A small network was shown many inputs. Here are its activations along a few directions, one row for each input.
In each table, some parts of the input vary, and every possible input appears once, in random order.
Descriptions start from the smaller parts, as in this example, which fits no table here: line(6) and (point or line(9) or (values(2) and ring(8))).
Shared parts are said once, and a part with two or three values counts as separate values.

Other details of the inputs vary at random and push rows far along three fixed directions, the same in every table; ignore that.

A family of inputs:
x1: [-40  30 -28  -6 -18   5 -13  24  21 -12 -88  60 -25  35]
x2: [ 19  15  19  93 -30  -4 -41  23  12 -60 -39  -8 -28  86]
x3: [-10  -8  25 -33  28 -16  48  -3 -48  25  54 -46  18 -14]
x4: [ -5  -9  -2  68 -29 -52 -43 -33 -20 -28  14 -34   9  26]
x5: [ 36 -37  13 -34  28   8   0 -24  -4  39  24  -4 -23 -81]
x6: [-82   7 -13 -33  22  22  10   6   1  16 -33  -5  11   1]
x7: [ 46 -21   7 -10 -13  15  28  -1  43  19  39 -10   9 -54]
x8: [-56  24 -21   0 -15  33 -13  16  37  -8 -89  29 -34  17]
x9: [-14  30 -17 -42  15   8  17  30 -51   5 -33 -12  -4  25]
x10: [ 17 -16  12  49 -31   8 -47   4  59 -28  45 -26  18  54]
x11: [-44  41 -28 -11  13  25 -18  15   9   7 -55  50  -8  37]
x12: [ 48   5  23  20  -9  44 -20  24  42   1  43  47  -3  17]
x13: [ 35  -3  14  32  25  11   4  -8  64  11 -15  60 -16 -51]
x14: [ 73 -10   9   9 -23  -2   0  14  44  -1  21  50  -2  -7]
x15: [ 10  -2 -11 -77  36  -8  68  12 -57   8  -7   0   9 -44]
x16: [-48   2 -16 -25 -27   1   0 -14 -46   7 -43 -42 -20 -15]
x17: [ 70 -10  22 -22  36 -31  42   1  -7  16   2  -3   1 -66]
x18: [ 77  -3 -11 -18   1  43   9  36  32  -1   0  88  -9 -17]
x19: [-28   7  -4 -47   9  17  11  25 -25  -6 -49 -47 -18  12]
x20: [-42  11 -15  55  -4 -34 -21 -28  22 -42  37  17  17  60]
x21: [ 46 -23  26 -27  38  20  11 -20 -23  47  56  29 -18 -82]
x22: [-73  29  -5 -39  20  23  17  -5  -6  21 -16  12   9   3]
x23: [ 93  -1   4  57 -29  30 -49  44  72 -17 -40  78 -19  20]
x24: [ 10  -9  -1 -22  -7  -5  48 -15  -1  22  27 -42  56 -58]
x25: [-14 -23  24  28  -6 -55  36 -35 -15 -14  59 -98  17  12]
x26: [ 46 -22  26  98 -16 -22 -48 -29  13 -17  32   2 -16  -2]
x27: [ 11 -11   8  52   5 -51 -36 -50 -30  -3 102 -36  22  13]
x28: [-81   5   8  10 -15 -20  -9  11 -48 -38   6 -91  18  84]
x29: [-89  -2 -18 -73  33 -16  44 -31  -5  39   1 -59  31 -52]
x30: [-32  32 -37 -58 -13  20  13  26 -28  15 -15 -10  37  20]
x31: [-29  27 -27  -6   0  10  -9  17  26  -3 -97  48  -8   4]
x32: [112 -25  35 -11  37 -16  42   2  18  18  24  46 -32 -57]
x33: [ -6  14 -38 -11 -17  27 -36  22 -44 -20 -67  54 -40  29]
x34: [-10 -25  21  32 -16 -12  -7 -20  20 -11  98 -59  54  31]
x35: [-34 -25  14  51 -13 -11 -51 -27 -25 -19  44 -45   5  45]
x36: [-13   5 -17 -45 -15 -17   8 -10 -52  12 -42   7 -16 -29]
Description of these inputs: values(4) and ring(9).
The inputs of x31 and x23 match in every part but the values(4) part. If x11 is changed in the same way as x31 into x23, which row does it become?
Answer: x30
Which other rows does x1 become when the values(4) part takes its other values? List them by row number.
Answer: x14, x32, x36
Which other rows does x21 become when the values(4) part takes its other values? List them by row number.
Answer: x3, x12, x22

A family of inputs:
x37: [-37  23 -19 -45 -17  20   6  28 -29  -9 -53 -20   2  30]
x38: [ 11   8   7  85 -45   5 -67  18  -2 -57 -32  -5 -38  97]
x39: [ 10  12 -15 -43   8  28  21  20  10  15 -34  31  -2 -30]
x40: [ 36 -27  17 -19  18 -50  51 -33 -28  20  70 -49  31 -60]
x41: [-40  20 -17 -35  -9  23  -1  21 -34  -3 -45 -23  -2  27]
x42: [-16   7 -10 -32  16  34   2  14  16  20 -56  35 -20 -33]
x43: [  0 -24  16 -23  28 -21  37 -35  -4  34  74 -37  35 -61]
x44: [ 33   3  -2 -37   0  27   8  28 -21  10 -54   8 -27 -26]
x45: [-69  16 -23 -31  -1   8   0   1  -8   6 -55  -1  -2   4]
x46: [-18  14 -17 -35  13  26   6  11  13  17 -53  47 -16 -24]
x47: [-62  19  -9  57 -38 -28 -43 -13   0 -44  17 -28  21  96]
x48: [ 63 -15  20  59   5   2 -21  -2  55  -2  46  53  -5   4]
x49: [-48  11  -5  52 -40 -21 -36  -8  11 -39  27 -49  24  86]
x50: [ 31   0  -5 -38  15  14  12  14 -29  17 -40  29 -33 -39]
x51: [-70  -5  -5  -9   2 -62  40 -49 -16  11  58 -67  65 -14]
x52: [  4  17 -10 -37  12  27   8  23 -18   9 -37  33 -16  -8]
x53: [ 17 -26  14 -28  26 -31  55 -34   8  37  84 -39  48 -69]
x54: [-56   7  -8  68 -26 -37 -32 -26  15 -36  22 -21  22  68]
x55: [-62  -8 -10 -12   1 -59  40 -42  -9   4  51 -69  61 -14]
x56: [  1 -24  16 -26  28 -31  38 -37 -29  29  80 -46  29 -52]
x57: [ -9  14 -16 -39   7  34  -2  20   3  15 -46  42 -17 -13]
x58: [ 12  11  -8 -40  17  32   5  22 -17  13 -35  38 -23 -15]
x59: [ 26  -3   0 -34  10  26   4  18 -27  16 -45  14 -32 -37]
x60: [ 73 -24  28  60  13  14 -29  -3  63   1  50  41 -18 -11]
x61: [ 77 -28  31  67  15   9 -17  -7  86   3  43  53 -20 -25]
x62: [-72  30 -25 -26 -23   9   4  15   1  -9 -66 -14  12  31]
x63: [-18  17 -19 -31 -13 -10  10  10 -48  -6 -46 -19  -1   4]
x64: [ 26   7  -6 -31  10  15   9  21 -27   7 -49  33 -25 -30]
x65: [ 19   1   0 -45  21  45  12  25 -12  21 -32  27 -24 -35]
x66: [ 68 -30  33  63  21   6 -17 -15  76   8  47  50 -19 -32]
x67: [-41  -5  -2 -17   2 -54  38 -35 -46   8  70 -76  56  -2]
x68: [-25   3   5  44 -33 -18 -25  -3  -6 -37  30 -48  15  79]
x69: [ -7  22  -1  75 -48   7 -60  26  15 -60 -18   8 -14 119]
x70: [ 59 -21  25  60  11  13 -35  -6  55  -3  44  53 -24  -4]
x71: [ 96 -33  37  58  14  -4 -26  -6  25  -3  43  41 -41 -25]
x72: [-16  15 -15 -37 -21   4   5  21 -40 -12 -61 -28  -3  14]
What is each input in this table made of?
Answer: line(4) and ring(9)
The inputs of x59 and x42 match in every part but the line(4) part. If x63 is changed in the same way as x59 into x42, which row does it become?
Answer: x51
Which other rows does x43 become when the ring(9) part takes its other values? List them by row number.
Answer: x39, x47, x48, x49, x53, x57, x60, x70
A walk changes only the line(4) part. It starts at x45 and steps to x70. List the rest of the walk in order.
Answer: x56, x71
Which other rows does x72 become when the line(4) part takes its other values? List them by row number.
Answer: x37, x53, x62
